A small network was shown many inputs. Here are its activations along a few directions, one row for each input.
Each table varies a few parts of the input and shows all the possible inputs, shuffled.
Descriptions start from the smaller parts, as in this example, which fits no table here: one of 5 places around a ring, together with either a single point or one of 9 places along a line or (one of 2 separate values, together with one of 6 places along a line).
Shared parts are said once, and a part with two or three values counts as separate values.

Other details of the inputs shift rows strongly along two fixed directions, in all tables alike. That doesn't count.

A family of inputs:
r1: [ 14  19  -3 -26   5  -6 -20  36   7  28  -6  13]
r2: [ 42   8  19  15  -7  20   8 -16   0   1   4   1]
r3: [-45   0 -17  -6   6 -26  -9  13  -2  -8  -3 -11]
r4: [-48  -5 -17  -4   3 -20 -11  18  -6  -8  -1  -7]
r5: [ 42   7  16  17  -8  21   9 -18   1  -2   2   2]
r6: [-15 -11   4  13  -1   4  14 -25  -5 -13   4  -4]
r7: [ 55  19  18  -5 -10  13   5  14   6  17   0   4]
r8: [ 48   6  14   7 -13  17  10  -9   4   2   5   1]
r9: [-45 -12 -21 -14  12 -23 -12   9   3   1   0   4]
r10: [ 42   4  16  18 -10  22   8 -18   0  -1   1   0]
r11: [-41 -10 -19  -8   0 -31  -6  17   0  -7  -1 -10]
r12: [-12  -8   0  13  -1   7   7 -14  -4 -15   4  -2]
r13: [ 40   9  16  11 -11  25  11 -19  -4   1   2   3]
r14: [-14  -9   4  13   0   7   9 -15  -3 -13   6  -3]
r15: [-16 -10   6  14   3   5  17 -22   3 -14  -2  -8]
r16: [-16 -11   6  13   1   5  18 -22  -2 -12  -1  -3]
r17: [ 16  10  -9 -24   4  -6 -22  29  -2  20  -5   8]
r18: [ 20  18  -9 -30   6  -9 -25  37  -1  24  -4  11]
r19: [ -6 -12   1   7  -3  -4  12 -13   3 -11   6  -6]
r20: [-13 -11   0  14  -5   5  11 -22  -6 -13   0  -5]
r21: [-14  -9   3  14   1   3  11 -24   0 -14   3  -9]
r22: [-16 -15   0  18  -3   6  13 -29  -1 -18   0 -10]
r23: [ 17  19 -10 -26   2  -7 -25  35   3  26  -3  12]
r24: [ -9  -6   6  13   3  -1  11 -11   2  -9  -2  -3]
r25: [ 19  20  -2 -33   8  -9 -23  43   2  28  -7  12]
r26: [-15  -8   6  12   3   8  13 -11  -1 -11   1  -2]
r27: [-42 -15 -19 -17  15 -24 -12  10  -2  -2  -1   2]
r28: [ 12  12 -10 -20   0  -4 -22  26   3  22  -4  10]
Description of these inputs: one of 4 places along a line, together with either one of 2 separate values or one of 5 places along a line.
The inputs of r23 and r9 match in every part but the place on the line of 4. If r8 is changed in the same way as r23 into r9, which row does it become?
Answer: r19
Change only the choice among 2 separate values in r18. List by row number the other rows that result.
Answer: r23
Change only the choice among 2 separate values in r28. List by row number the other rows that result.
Answer: r17

A family of inputs:
r29: [ 45  26   4 -33 -13   0 -16  45  -2  23  14   5]
r30: [-30  -2  -1  20   8  -2   0 -21   2 -15   0  -1]
r31: [-32 -27 -23   2   3 -14  -1 -27  -8 -26   2 -10]
r32: [-36 -30  -8  11  -4 -16  10  -8   9 -23  -3  -7]
r33: [-45   0 -15   0   4 -17 -21   6 -12  -1   2   2]
r34: [-39 -32 -17 -27  32 -10 -16   9   8  16 -10  15]
r35: [ 35  39  -1 -16 -10  14 -29  41  -7  35  -2   5]
r36: [-17 -26  -3  15   2 -13  19  -5   2 -18   3  -2]
r37: [-29   9   4  -6  11  -7   1  20   0  -6   7  -4]
r38: [-43 -35 -22 -15  28  -6   8 -27  15  -5  -3  30]
r39: [-16  -4 -12   2   2 -31 -16  11   7   0   1  -2]
r40: [-47   4  -7  -4   4 -12  -6  19   3 -10 -10  -4]
r41: [ 36 -16  23  18  -6  19  26 -24   9 -13  17  -2]
r42: [-34  -9 -32 -10  -5 -20 -11  10   1  -2   3  -8]
r43: [-41  -2 -17  -6  11 -15 -22   6 -18  -8  -4  -5]
r44: [ 37  37  15 -25 -11  -5 -11  41   6  31 -14   0]
r45: [-36 -13 -21 -16 -10 -19  -7  15  -1  -8   0  -3]
r46: [ 46  25  -3 -27 -14  -2 -13  47  -7  24   3  10]
r47: [  7  -4  17  26   3  24  28 -23  -3 -16   0   4]
r48: [ 47 -12  11  30 -12  28  20 -35  13  -4   5  -4]
r49: [ 35  34   8 -18  -6  10 -17  49 -16  29  -1  13]
r50: [-34  -9 -26  -9  -3 -29 -17   5  -3  -4   5  -1]
r51: [ 16  30   4 -22 -11   7 -26  47  -9  24  -6   8]
r52: [-45  -5  -5  -9   6  -9  -5  18 -12  -5  11  -2]
r53: [ 31  -4  25  19  -4  18  36 -30   1  -4  -3   0]
r54: [ 41   2  26  25  -7  19  21 -49   7   1  -1   0]
r55: [  7   0   8  28  -1  30  16 -32   7 -10   0  -5]
r56: [ 31   5  17  23   5  31  10 -39  -3 -15  -4  -3]
r57: [-20  -9  -1   6  11 -15   9 -29  -2 -13 -11 -15]
r58: [ 40   1  19  23  -9  28  27 -43  10   4  -3  -7]
r59: [ 39  -3  35  15  -4  26  36 -36   6  -4   9  -4]
r60: [ 52  29  -1 -19   0 -14 -30  40   0  22  -7  -2]
Describe the family of inputs behind these rows.
Answer: either one of 2 separate values or (one of 5 places around a ring, together with one of 6 places along a line)
A walk changes only the place on the ring of 5. It starts at r45 and steps to r32. List the rest of the walk in order.
Answer: r44, r40, r51

A family of inputs:
r61: [-22 -22  -6  10  11  17   2 -26   6  -8   4  15]
r62: [-22  10  -5   3   2 -16  -4   6  -1   0  -5  -8]
r63: [-51 -20 -15  -7  14   0   1 -19   2  -8   7   9]
r64: [-7  2  4  6 -5  1  8  5 -8 -5  4 -2]
r65: [  6   4 -17 -26  -6 -25 -17  26   2   6  -3   2]
r66: [ 28 -22   2  11 -15   6  10 -30   3  -6   4   3]
r67: [ 16 -14   5  16  10  30   3 -25   1  -2  -5  19]
r68: [-11  24  -4  -9  -7 -17 -13  30  -1  15  -8  -4]
r69: [  1   3  -4 -23   3 -26 -11  33  13  14  -3   7]
r70: [-11  12  -7 -32  13  -4 -22  23  -6  23  -5  10]
r71: [-35 -27 -28   0   7 -23  12 -14   5 -22   4  -6]
r72: [ -5   4   7   5  -1   0  -1   2  -6 -11   5  -7]
r73: [23 21 10  4 -3  9 -4  4  2  4 -5 -8]
r74: [29 17 16  9 -2 12 -1 -3 -1 -1  2 -6]
r75: [28 15 17 10 -8 10  3  0 -7  2  8  1]
r76: [ -6   1   5   4  -4   5   4   7  -6 -10   3  -7]
r77: [ 27  13  13   6 -10  21   7   5  -1   2  -2  -4]
r78: [23 21 12  7 -2  2 -2  3 -4  6  3 -2]
r79: [ 12  -1  12  21 -10  20  22 -18  -3  -5   2  -1]
r80: [  1   3  -4 -26  10 -26  -7  36  12  19  -3   0]
r81: [-46 -25 -13  -4  22  -5   1 -18 -11  -9 -11   7]
r82: [ 26  16  14   6 -13  17   2  -2   3   4  -5  -6]
r83: [ -5 -35 -13  11  -6  -7   6 -25   5 -10   9 -12]
Describe the family of inputs behind these rows.
Answer: either one of 5 places around a ring or one of 6 places along a line or (one of 2 separate values, together with one of 6 places around a ring)
Which other rows belong to the same alternative as r80? List them by row number.
Answer: r65, r66, r69, r71, r83
Change only the choice among 2 separate values in r76. List by row number the other rows that result.
Answer: r64

A family of inputs:
r84: [40  8 11 -7  4 18 -3 -4  3 14  0 12]
r85: [37  4  8 -6 -1 23 -2  2  4 14  2 13]
r86: [-20   9  -1  -5  -2 -12  -4  15  -5   0  -1  -7]
r87: [ 34  18  17   8 -10  18   5  -2   0   8   2  -2]
r88: [-19  10 -18 -30   2 -43 -19  51   5  14  -6  -6]
r89: [-26 -26  -9   8   9   4   9 -33   0 -13  -2   1]
r90: [37 15 17 12 -9 17  2 -2 -1  3  0 -2]
r91: [-30 -17   1  18   0   1  19 -27  -6 -25   3 -10]
r92: [-19 -32 -11  14  -4  -8  13 -32   3 -22   8  -7]
r93: [37 16 16  9 -8 17  4  1 -5  3  1 -3]
r94: [-23   1 -17 -20   7 -15 -18  23  -1  11  -6   8]
r95: [-22  21 -10 -12   1 -23 -17  37   0   7  -5  -6]
r96: [-27 -28  -5   9  11   3  13 -29   2 -14   4   7]
Describe the family of inputs behind these rows.
Answer: either one of 2 separate values or one of 5 places around a ring or one of 6 places around a ring
A walk changes only the place on the ring of 5. It starts at r94 and steps to r85. List the rest of the walk in order.
Answer: r96, r84, r89

A family of inputs:
r97: [ 29 -30   6  -2  21  27  10 -45   0   0  -1  24]
r98: [-41   1 -15  -5   5 -17 -10   0  -3  -3  -5 -10]
r99: [ 17  23   1  -9  -4  12 -15  16  -8   9   1   5]
r100: [-47 -25   2  22   9   4  19 -26  -4 -25   1  -9]
r101: [24 23 14 -4 -2  3  2  7  4 15 -3  0]
r102: [ 23   4  -4  -9 -13   4  -3   5  -4   7   0  -1]
r103: [-20  -3 -21  -8   0 -35 -17  24   3  -1   2  -7]
r104: [ 23 -19  13  19 -10  20  28 -31   5 -14  -1  -5]
r105: [  7 -11  22  23  -1  26  27 -34  -3 -11   8   1]
r106: [-31 -35 -16  14  -1  -8  12 -37   1 -28  11 -12]
r107: [16 19  8 -2  2 12 -3 16 -1  5 -3  1]
r108: [-32  -9 -12 -10   3 -37  -2  16   6  -7   6  -8]
r109: [31  6  6 -4 -6 -4 -3 14  8  4  3 -6]
r110: [ 20  25  10  -5   1   2  -6  17   4  15 -10  -5]
r111: [  9  -8  11  30  -3  17  17 -43   2 -12  -3  -3]
r112: [ 9 16  9 -3  1  7  3  9 -2  4  3  5]
r113: [20  4  6 -8 -9 -5  8 11  3  8  0  1]
r114: [-31 -16 -26 -28  15  -9 -19  16  15  20  -4  23]
r115: [-45  -1 -11   2   6 -17 -14  17  -9  -4  -2  -2]
r116: [ 39  15   0  -8 -14  -3  -9  24   0  17  -4   4]
r117: [-36   4 -12   1   6 -13 -11  13  -6  -8  -3   1]
r118: [ 17  17   7  -5  -5  16 -12  11 -10  11   3   3]
Describe the family of inputs behind these rows.
Answer: either one of 2 separate values or (one of 4 places along a line, together with one of 5 places along a line)
Change only the place on the line of 5 in r113. List by row number the other rows that result.
Answer: r101, r105, r108, r112
Change only the place on the line of 4 in r107. List by row number the other rows that result.
Answer: r99, r112, r117
Which other rows belong to the same alternative as r114? List them by row number.
Answer: r97
